These are the activations of a small neural network, seen along a few directions. Each row is one input.
In each table, some parts of the input vary, and every possible input appears once, in random order.
A made-up example of a description, with smaller parts first: one of 6 places along a line, together with either a single point or (one of 2 separate values, together with one of 5 places around a ring) or one of 11 places along a line.
Shared parts are said once, and a part with two or three values counts as separate values.
In the rows, 128 means zero.

Other details of the inputs shift rows strongly along three fixed directions, in all tables alike. That doesn't count.

Rows:
R1: [140 129 123 140 123  98 134 132  55 105 138 153 107]
R2: [132 126 135 143 152 108 102 154  64 123 149 141 118]
R3: [103 139 119 143 137 169 128  93 164 120 116 133 106]
R4: [155  62 187 104  94  79  82 190 154 134 159 133 154]
R5: [213 142  63  88 183 110 134  65 131 152 156 111 158]
R6: [109 150 111 139 109 169 140  94 154 136 107 115 115]
R7: [141 128 126 156 146  95 128 153  62 113 121 141 125]
R8: [ 89 142 127 143 161 180 130 114 156 135 114 128 113]
R9: [140 125 132 138 142 104 131 153  57 120 128 156 111]
R10: [114 147 121 145 134 176 145 116 156 145  97 122 110]
R11: [107 148 117 143 131 175 140 115 152 150  98 118 116]
R12: [105 149 123 142 137 179 146 116 151 148 107 114 117]
R13: [136 140  95 120 125  92 126 149  63  65 144 120 115]
R14: [138 130 136 135 144 106 132 156  57 119 133 155 118]
R15: [ 94 145 114 148 148 157 145 115 159 134  87 123 131]
R16: [107 151 118 138 115 173 147  95 153 134 116 111 116]
R17: [ 88 143 128 129 147 172 155 116 154 140 102 132 118]
R18: [118  95 172  91  54 134 119 132 245 155 131  94 157]
R19: [101 143 122 140 139 173 131  96 163 119 121 133 113]
R20: [137 134 127 137 124 101 136 135  55 104 143 153 113]
R21: [140 133 120 153 128  93 133 138  63  99 139 140 129]
R22: [209 144  75  69 197 119 127  82 126 177 148 128 145]
R23: [128  89 174  93  52 136 121 133 249 149 123 102 154]
R24: [ 93 149 107 146 132 149 151  96 162 125 108 117 127]
R25: [ 97 144 104 147 128 151 148  95 162 123 101 120 129]
R26: [ 94 159  98 110 147 158 142 127 161  96  96 107 116]
R27: [142 129 116 156 127  90 132 135  63  99 134 139 122]
R28: [134 127 129 135 138 102 125 155  55 125 130 152 118]
R29: [ 23 130 167 201  85 148 122 159  88  77 109 148  86]
R30: [133 134 128 150 146  92 124 155  62 119 130 133 133]
R31: [209 145  67  70 177 112 130  62 127 164 159 125 141]
R32: [228  72 130  34 143  93  73 121 228 189 173 109 191]
R33: [166  79 184 104  75  85 103 192 143 143 154 121 160]
R34: [ 91 145 120 128 127 164 157  96 157 127 114 129 116]
R35: [143  70 182 101  75  73  82 170 151 125 174 122 156]
R36: [140 132 130 152 148  97 129 156  63 112 127 141 132]
R37: [ 32  75 228 156  33 121 108 196 174  92 132 127 128]
R38: [103 153 120 142 135 174 143 115 152 151 105 115 115]
R39: [163  82 181 103  53  81 105 172 143 128 160 118 157]
R40: [214 141  72  87 204 115 129  83 129 166 144 112 162]
R41: [ 98 143 128 143 160 179 130 116 160 132 110 136 113]
R42: [134 130 120 136 119  96 128 133  54 110 139 149 114]
Description of these inputs: one of 2 separate values, together with either a single point or (one of 4 separate values, together with one of 5 places around a ring).
Changing only the choice among 2 separate values turns R21 into R36. The same change can be made to R20. Which row results? -> R14
Changing only the choice among 2 separate values turns R10 into R23. The same change can be made to R4. Which row results? -> R3
Change only the place on the ring of 5 in R7. List by row number the other rows that result. -> R15, R30, R36, R40
Change only the choice among 2 separate values in R29. List by row number the other rows that result. -> R32

Rows:
R43: [113 146 123 156 156 168 128 116 114 142 117 137 105]
R44: [147 100 148  92 107 129 118 126 211 162 135 110 159]
R45: [139 139  97  92 126 158 139  72 208 141 125 106 137]
R46: [116 115 154 140 109 115 121 151 114 125 132 135 129]
R47: [149  98 159  94 116 142 107 133 208 172 137 117 151]
R48: [139 133 112  97 147 165 136  82 212 166 119 117 140]
R49: [ 99 155  96 137 162 135 152 122 124  97 102 125 124]
R50: [110 145 125 151 158 166 129 113 115 140 119 143 103]
R51: [111 146 123 154 158 167 128 114 115 140 118 142 106]
R52: [214 131  90 112 218  70 103 150  19 139 157 149 140]
R53: [107 154 100 145 130 147 142  96 118 105 120 126 110]
R54: [114 120 138 133  93 109 126 136 115 100 139 127 122]
R55: [109 115 146 129 142 104 129 173 121 119 111 132 143]
R56: [117 120 142 138  99 110 129 143 115 110 129 131 129]
R57: [122  84 176 120  51  79 108 174 139 103 151 117 147]
R58: [119 111 163 139 116 130 111 157 113 136 137 141 120]
R59: [102 153 101 138 167 136 155 128 121 108  92 129 126]
R60: [116 119 143 135  99 110 131 142 115 111 131 132 125]
R61: [111 154 105 143 132 151 148 103 115 118 113 130 109]
R62: [248 118  89  66 170  87 105  98 106 171 178 124 158]
R63: [119 117 155 139 103 119 122 154 113 129 132 130 127]
R64: [119 120 142 139  96 111 129 145 115 113 129 126 128]
R65: [114 156 105 147 131 151 148 105 115 120 111 126 110]
R66: [118 123 138 135  87 112 126 140 114 103 137 121 124]
Changing only one part turns R48 into R50. The same change can be made to R44. Which row results? -> R43
Describe the family of inputs behind these rows. -> one of 4 places along a line, together with either a single point or one of 5 places around a ring
Start at R58 and move only the place on the line of 4, one step at a time. The first step leads to R62. Which rows follow, in order? -> R61, R45
